cols: B Y Q T
(21): -32,-6,-20,52
(29): -31,-6,-20,52
(129): -21,52,-6,-32
order: -32,-20,-6,52 : (21)
order: 52,-32,-6,-20 : (21)
order: -20,-31,52,-6 : (29)
rest: -32,-6 : -20,52

cols: X G D A J
(108): -20,-32,-29,-39,-24
(140): 26,23,8,-22,-24
(20): -32,-21,-15,14,29
(90): 25,30,25,31,23
(41): -18,21,8,-23,-9
rest: 23,8 : -22,-24
order: -18,8,-23,-9,21 : (41)
down: 8,-15,25 : D
rest: 8,-23 : -9

cols: H V C N L
(48): 2,-14,-13,0,-26
(14): -1,0,1,-1,-4
(27): 30,13,22,30,-1
(157): -12,-22,-3,37,46
(196): 38,-3,-4,19,6
(158): -12,-22,-2,37,-24
(68): 0,2,1,1,0
(70): -15,-47,-29,-17,17
(16): 2,-1,3,1,0
(64): 10,-21,-12,-20,-29
down: 0,-15,2,10 : H
rest: -12,-22,-3,37 : 46
order: -4,-1,0,1,-1 : (14)

cols: W K P E S M
(39): -15,27,-3,-45,14,-13
(52): -15,27,-16,-45,14,-13
(10): -45,-3,14,27,-16,-13
order: -3,-15,-13,14,27,-45 : (39)
down: -3,-16 : P

cols: R F Z U
(26): 31,41,37,-43
(44): 28,-32,-34,-35
(110): -43,41,36,31
order: -35,-34,-32,28 : (44)
order: 31,36,41,-43 : (110)
rest: 28,-32,-34 : -35
order: -34,-35,28,-32 : (44)

cols: zudi Kolo supit fev zonep Sobal gitu mivog Fut
(132): 13,-7,1,6,-9,47,-10,18,-15
(160): 14,16,44,18,-8,-13,-3,-12,-8
(117): 9,8,7,5,5,-8,-7,-2,-8
(18): 7,-13,21,-5,6,-20,6,1,16
(11): 18,14,-8,-13,-3,15,-12,-8,44
(181): 6,2,52,13,-16,-10,9,-11,10
(75): 4,-9,49,5,-12,-14,13,-7,18
(105): 23,-3,-14,-11,37,-35,-16,10,-5
(30): 1,-9,47,6,-15,-10,14,-7,18
(133): 23,19,15,10,15,-22,-17,-4,-19
(49): 4,-9,49,5,-12,-14,13,5,-24
(169): 14,17,4,9,8,-9,-13,-3,-17
down: -10,-22,-14,-9 : Sobal
order: -8,-13,-8,-12,44,16,-3,18,14 : (160)
down: 18,-12,-2,1,-8,-11,-7,10,-7,-4,5 : mivog
order: 18,1,-9,47,6,-15,-10,14,-7 : (30)
down: 7,18,6,4 : zudi

cols: Vibo sil Tupo nofi
(34): -46,3,-4,-7
(137): 1,4,-34,-2
(168): 14,-7,-1,-9
(40): -34,47,-39,-9
(33): -2,22,-16,-3
(3): 2,4,-4,32
(148): -7,14,-8,-1
(79): -16,1,-12,-1
down: -7,47,22,4,14,1 : sil
rest: 4,-4 : 32
order: -9,14,-7,-1 : (168)
rest: 2,4 : -4,32

cols: tepu kasab Vomot Pez fita das
(54): -16,48,-10,25,32,-14
(217): -1,-1,-1,2,0,-1
(93): 0,6,4,-3,-2,-2
(62): 16,-18,5,-28,-13,6
(205): 1,-2,-1,-23,1,-1
(67): 2,-1,-3,-3,3,1
(50): -5,-7,-5,6,3,1
(162): 6,22,8,-15,-2,-3
(2): -11,2,12,1,-17,-1
(208): -1,-2,-12,25,-1,8
(159): 0,-1,0,-1,0,0
(131): -1,1,-1,1,0,1
down: -23,-3,6,-15 : Pez
rest: -10,25 : 32,-14
down: 4,5 : Vomot
rest: 48,-10,25 : 32,-14
down: -1,-7,22 : kasab
rest: -16,48,-10,25 : 32,-14

cols: tedev gigud pab zuso
(73): -24,46,14,4
(112): -15,-5,30,-17
(74): 8,4,-10,40
(84): 14,4,-24,45
(98): 8,4,-10,21
order: -17,-15,-5,30 : (112)
down: -17,40,45,21 : zuso
order: -24,4,14,46 : (73)
down: -5,4,4,4 : gigud
order: -24,4,14,45 : (84)
down: -24,-15,8 : tedev

cols: Voru lov Tivov lafa fop munuf
(99): 48,2,-3,7,-25,10
(60): 14,-27,-41,10,-27,33
(101): 29,-4,-7,15,-6,16
(94): -32,-32,-38,33,-22,42
(78): 7,-28,14,-11,17,10
(51): -35,-26,-47,28,-22,34
(144): 14,-27,-41,10,-27,-19
order: -7,-6,-4,15,16,29 : (101)
down: 17,-22 : fop
down: 33,16 : munuf

cols: Pafa vazam riro Gopos niduz folet tafev Gama kasiv Kob
(96): 25,16,35,9,39,-18,-5,13,8,45
(53): 5,-20,-8,-41,-33,9,-18,24,13,-21
(69): 16,-5,9,45,39,9,-18,25,13,35
rest: 16,-5,9 : 45,39,9,-18,25,13,35
order: 35,13,25,-18,9,39,45,9,-5,16 : (69)
down: 5,16 : Pafa
rest: -18,25,13 : 35

cols: gaduf gelu nul mobi reto tus
(23): 26,-28,15,16,48,42
(86): 14,-11,10,13,24,30
(24): 16,48,26,-27,15,42
down: 26,14 : gaduf
order: 26,15,-27,16,48,42 : (24)
down: 15,10 : nul

cols: Vom kirel viruf bim Pize gabu gifer gavom
(145): -6,4,-32,-3,-6,23,-4,14
(81): -6,4,-32,-3,-6,23,-4,3
(25): 30,5,-32,-2,-14,-30,-3,-3
(8): 30,5,42,-6,-14,-30,27,-21
(89): -29,-33,42,-6,-14,-31,-32,-10
down: 4,5,5,-33 : kirel
rest: -31,-32 : -10
rest: -2,-14,-30 : -3,-3
find: 30,5,42,-6,-14,-30,27,-21 : (8)
down: 4,4,5,5 : kirel
rest: 42,-6,-14,-30 : 27,-21

cols: Tiru lefi Nos fen ret tiva rogir vavo surut
(106): -2,10,-9,6,3,-10,-3,3,2
(102): 2,10,-9,6,3,-11,-10,-10,-12
(47): 0,-9,2,-12,-10,-16,-9,-1,-17
order: -9,-1,2,-16,0,-17,-9,-12,-10 : (47)
rest: 10,-9,6,3,-10 : -3,3,2

cols: serab popo faki Sope Daguk
(123): -7,2,-16,11,10
(125): -16,2,10,11,-7
(76): 10,4,-35,24,-6
(141): 10,4,-35,-37,-12
(65): 10,2,-16,10,-7
down: 2,4,4,2 : popo
order: -6,24,-35,4,10 : (76)
order: -7,10,-16,2,10 : (65)
order: -16,-7,2,10,10 : (65)
order: -7,10,2,-16,10 : (65)
down: 2,2 : popo
order: -35,24,-6,10,4 : (76)

cols: mavav Fer kadet mel Gek novus poz rorak magam
(177): -16,-2,-8,-14,-12,-2,-10,-17,2
(171): 7,7,18,-24,7,-21,24,15,-18
(31): -4,14,-13,-2,16,2,-14,-1,-4
(83): -21,17,-40,24,22,18,-40,-23,13
(28): 4,17,17,-17,21,-15,20,13,-6
(156): -16,-8,-17,-2,-12,2,-15,-10,-2
(58): -3,15,-13,10,-13,8,-25,-15,4
(175): -15,11,-23,-15,15,-12,-24,-21,-2
down: 18,-15,2,8 : novus
rest: 14,-13 : -2,16,2,-14,-1,-4
order: -2,-10,-15,2,-12,-2,-17,-8,-16 : (156)

cols: Fuvet Suzez Begal Momor Dumi libo lon kelaf
(9): 27,-3,-20,44,10,18,-17,49
(7): 27,-8,-9,-12,4,-1,39,-11
(150): -3,44,11,-17,18,49,-20,27
(122): 18,44,12,49,27,-20,-3,-17
(46): -30,20,-18,7,7,17,42,-12
(130): -32,43,-13,-14,-2,-11,-21,-13
(85): 51,-22,0,7,7,18,-22,10
(174): -25,22,-16,-8,-2,-9,16,-7
(166): -30,20,-18,-15,-2,-11,-21,-12
order: 49,-17,18,10,44,-20,-3,27 : (9)
down: -30,-32 : Fuvet
down: 11,12,-18,-13 : Begal
rest: 12,49,27,-20 : -3,-17
rest: 7,7,18 : -22,10
rest: 7,18 : -22,10
order: 27,-3,44,11,-17,18,49,-20 : (150)

cols: tefu vima suz zaki kadun
(82): 7,12,23,-33,1
(97): -33,24,1,7,12
(127): -13,16,-42,0,16
rest: -33,24,1,7 : 12
order: 1,-33,23,12,7 : (82)
down: 24,16 : vima
order: 16,-13,0,16,-42 : (127)
order: 12,-33,1,7,24 : (97)
order: 23,-33,1,7,12 : (82)

cols: teve kan daso lelel
(202): 13,-1,-1,4
(124): 0,2,3,-1
(164): 0,2,2,0
(134): -8,21,15,-6
(198): -9,3,3,-2
(87): -6,2,3,0
(4): -1,0,-1,-1
(183): 0,0,-2,-1
(72): 55,44,31,46
(179): 0,2,3,0
(120): -8,20,15,-3
rest: 0,-2 : -1
rest: 21,15 : -6
order: -2,-1,0,0 : (183)
down: -1,3,2,15,3,3,-1,-2,31,3 : daso
rest: 0,-1 : -1

cols: zupo laf selo meri Rem tadu
(36): 7,-5,12,9,16,4
(187): -21,-5,12,10,9,0
(184): -11,-18,2,-7,0,11
(15): -1,1,-1,-2,0,0
(13): -21,4,-11,-7,0,10
(66): 3,-5,-5,0,-6,-1
(189): 21,8,-26,-44,7,4
(153): 2,-13,5,-9,-4,-41
(57): 3,-4,-5,0,-6,0
rest: 4,-11,-7,0 : 10
down: -21,3,21 : zupo
down: -5,-5 : laf
down: 0,0,0,-6,7,-4 : Rem
rest: -5,12,9 : 16,4

cols: zag zof Dufef Kizo
(143): 13,-16,10,-17
(115): 4,23,31,-24
(17): -17,0,10,1
(92): 13,1,10,-17
(12): -17,10,-35,2
(118): 4,24,31,-24
rest: 1,10 : -17
down: 31,10,10,-35,31 : Dufef
rest: 10,-35 : 2

cols: Mamor kon kaput risa
(194): 23,-10,8,-10
(138): -20,29,12,-26
(152): -54,-36,-48,-34
(56): -17,-3,7,-9
(77): -16,15,8,-9
(37): -36,41,17,-40
(185): -17,15,8,-9
(35): -35,-34,-48,-54
(45): 1,1,-20,6
(119): 1,1,-20,5
down: -10,29,-36,-3,15,41,15,-34,1 : kon
rest: 29,12 : -26
order: -48,-54,-35,-34 : (35)
rest: -34,-48 : -54
order: -20,1,1,5 : (119)
rest: 41,17 : -40

cols: lof defi zuzep rasi pigom Lamo mur
(91): -12,-13,25,-2,27,-37,38
(154): 19,29,12,-7,-16,0,-22
(22): -33,-28,51,3,5,-35,35
(19): -53,9,39,22,25,13,12
(136): -22,-49,1,0,25,-25,25
(42): -45,-35,41,1,18,-33,40
down: -35,13,-25 : Lamo
rest: -7,-16 : 0,-22

cols: lipe rifum Geka fovub dig kuv vosum zoto
(32): -15,5,-8,-16,2,19,4,40
(116): -10,16,-5,-17,2,19,6,47
(55): -10,-5,7,19,2,-17,16,47
order: -17,6,19,-5,47,16,2,-10 : (116)
rest: -16,2,19 : 4,40
down: 19,19 : kuv
order: 47,-10,16,-5,-17,2,19,6 : (116)
down: -15,-10 : lipe

cols: fazu zovub Mit Dipin sor labe zimi
(163): 3,-10,3,-14,-5,-42,8
(109): 9,-15,31,34,34,23,-4
(146): 18,28,-26,-11,-9,-3,-10
(173): -20,-22,25,23,-27,-17,7
(161): 27,-2,-32,6,16,-38,-3
(165): 26,-2,9,8,19,23,-3
(113): 5,39,-35,-34,-17,-7,24
(155): 49,21,-12,29,-12,-10,23
rest: -15,31 : 34,34,23,-4
rest: -2,9,8,19 : 23,-3
down: -26,25,-32 : Mit

cols: zelut tofe Lupon zam mirub Doga ruzo firo bir Dorol
(139): -7,-5,-44,-10,-24,-27,11,-29,15,5
(104): 11,-7,-44,-29,16,-27,-26,-29,-27,16
(114): -16,17,-5,-11,-24,-12,13,1,31,-1
(95): -44,11,-7,-5,5,41,-27,-29,-27,16
order: -5,-10,-7,15,-27,-24,-44,5,11,-29 : (139)
order: -44,-29,-27,-24,-10,-7,-5,5,11,15 : (139)
rest: -10,-24 : -27,11,-29,15,5
down: -27,-27 : Doga
rest: -11,-24 : -12,13,1,31,-1
down: -1,16 : Dorol

cols: Foti geso lovoz tidav
(126): -24,-1,5,-10
(128): 2,5,28,19
(209): 29,29,-45,-52
(59): 14,0,14,0
(210): -40,18,-3,5
(107): 17,-21,5,-30
(182): 4,-4,-16,-9
(212): -4,-16,-10,4
(180): -36,24,3,-18
(61): 8,-22,10,-15
(149): 3,12,32,23
(214): -41,3,-7,-19
order: -16,-9,-4,4 : (182)
down: -9,4,-18 : tidav
down: -18,-15 : tidav
down: -4,-36,8,3 : Foti

cols: buvud Zonot zozi lik vov
(6): -21,-25,-33,40,28
(5): -22,-24,-33,-21,-15
(103): -21,-25,-33,41,29
rest: -22,-24 : -33,-21,-15
rest: -22,-24,-33,-21 : -15
rest: -21,-25,-33,41 : 29
rest: -21,-25,-33,40 : 28
down: 28,-15 : vov

cols: Lor fopi Begeb dit fipas gud lero
(178): 12,-3,7,7,4,2,35
(206): 2,-10,6,3,8,7,-8
(201): 10,-4,39,-2,-6,-17,-11
(151): -4,3,1,-2,-1,3,-4
(204): -2,-6,4,6,6,-21,27
(142): -20,-10,6,2,14,-6,16
(147): -3,-10,6,3,8,7,-8
(207): 0,3,-22,-6,8,-14,-3
(43): 12,-3,7,2,12,22,-23
(63): -7,8,48,1,4,4,-3
(80): 6,-10,16,2,-20,-6,13
order: -20,-10,-6,2,6,14,16 : (142)
order: -11,-17,-6,-2,39,-4,10 : (201)

cols: ner zubi Pas Vuf foguk sak
(135): 0,2,10,0,1,5
(38): 54,30,11,5,-9,-8
(172): 0,1,0,12,2,2
(170): 0,4,21,1,1,11
(176): -8,5,53,11,-9,30
(71): 0,2,12,-1,1,2
(100): -6,-9,-30,7,-15,-15
(167): -3,4,35,5,-2,20
rest: 30,11,5,-9 : -8
down: 2,30,1,4,5 : zubi
rest: 0,4 : 21,1,1,11
order: 12,-1,1,2,0,2 : (71)
rest: -1,1 : 2
order: -8,53,11,5,-9,30 : (176)

cols: rezu Lunam mez Vol
(111): -38,-16,-48,-44
(88): -32,-37,-16,-48
(121): -16,-33,-37,-48
down: -44,-48 : Vol
order: -48,-37,-32,-16 : (88)
order: -48,-16,-33,-37 : (121)

